[ 918,  593, -460, -114,  618,   83, -303,  483,   83] = zakeb
[-182, -639,  489,  269, -182,  573,  250, -571,  374] = salo
[ 919,  919,  919, -183,  919,  919, -183, -183, -183] = nudos
again salo: 
[-182]
count zakeb: [83]
2
count nudos: [919]
5

[ 803,  286,  247, -198,  218] -> Zar
[141,  12, 418,  12, 129] -> Bogu
[ 77,  -6, -71, -25, -17] -> Ner
[ 185,  185, -217,  185,  185] -> rozis
[802, 254, 254, 254, 802] -> mifub
[ -63,   53, -252,  -75,  -34] -> goz
again rozis: 
[185]
again Bogu: 
[12]
count mifub: [802]
2
find: [802, 254, 254, 254, 802]
mifub

[ 401, -700,  384,  671,  568, -322,  603,  350, -358, -564, -747, -589,
  392]  kag
[ 419, -533,  281, -173, -833,  796,  795,  495, -513,  281, -447,  132,
 -590]  Pidil
[-559,  381,  413,  262, -918,  607,  262, -601,  180,  838,   26,  473,
 -575]  kizop
[ 621,  356,  -44,  356, -247, -154, -820,  570,  371,  356,  449,  515,
 -527]  Tik
again kizop: 
[262]
count Tik: [356]
3

[ 247,  431,  294,  189,  111,  504,   46,  284, -422,  359,   55,  919,
  848, -141, -341,  107,  106,  -72] -> nemi
[ -54,  261, -572,  -28,  912,  612, -131,  840,   23,   36,  388,  -99,
  -28, -572, -572,  422,  -28, -573] -> gof
[ 586, -358, -147,  592, -283,  561,  108, -299,  294,  -68, -598,  -66,
  211,  294, -653, -681, -279,   81] -> Sedon
[ 318,  431,  318,  189,  247,  504,  107,  284, -422,  359,   55,  919,
  848, -141,  107,  107,  106,  318] -> Doti
[-654,    8, -245,  -28, -133,  573,   39,  628, -760,  430, -243,  -83,
  -28,  125, -620, -204,   93, -384] -> zal
[ -54,  261,  215,  216,  912,  612, -131,  840,   23,   36,  388,  -99,
 -448,  181,  352,  422,  244,  -20] -> fotos
count gof: [-572]
3
again zal: 
[-28]
find: [ 586, -358, -147,  592, -283,  561,  108, -299,  294,  -68, -598,  -66,
  211,  294, -653, -681, -279,   81]
Sedon
count Doti: [107]
3
find: [ 247,  431,  294,  189,  111,  504,   46,  284, -422,  359,   55,  919,
  848, -141, -341,  107,  106,  -72]
nemi

[-292,  377,  228,  102,  232, -514,  122, -263] -> zigu
[  83,  -22, -126,   23,  -22,  -22,  -22,   86] -> Nane
[ 610, -823,  512, -523, -823,  600, -217,  330] -> ziso
[ 500, -465,  353,  -60,  984, -199,   22,   97] -> siro
[-423,  510,  119,  157,  207, -638,  145,  197] -> Reru
[-463,  411, -219,  -97,  511,  290,   67, -182] -> Vaf
[-423,  510,  119,  157,  207, -423,  145,  145] -> lagor
[-336,  287,   92,  -42,  233,  -77,   80, -422] -> vap
[-398,  326, -399,  -61,  402,  347,   40, -272] -> fiti
[-106,  142,   87,   56,  108, -218,   60,  -71] -> riva
[-520, -520, -503,  109,   93,   93, -520, -404] -> zasa
count lagor: [-423]
2
again ziso: 
[-823]
again Nane: 
[-22]
count zasa: [93]
2

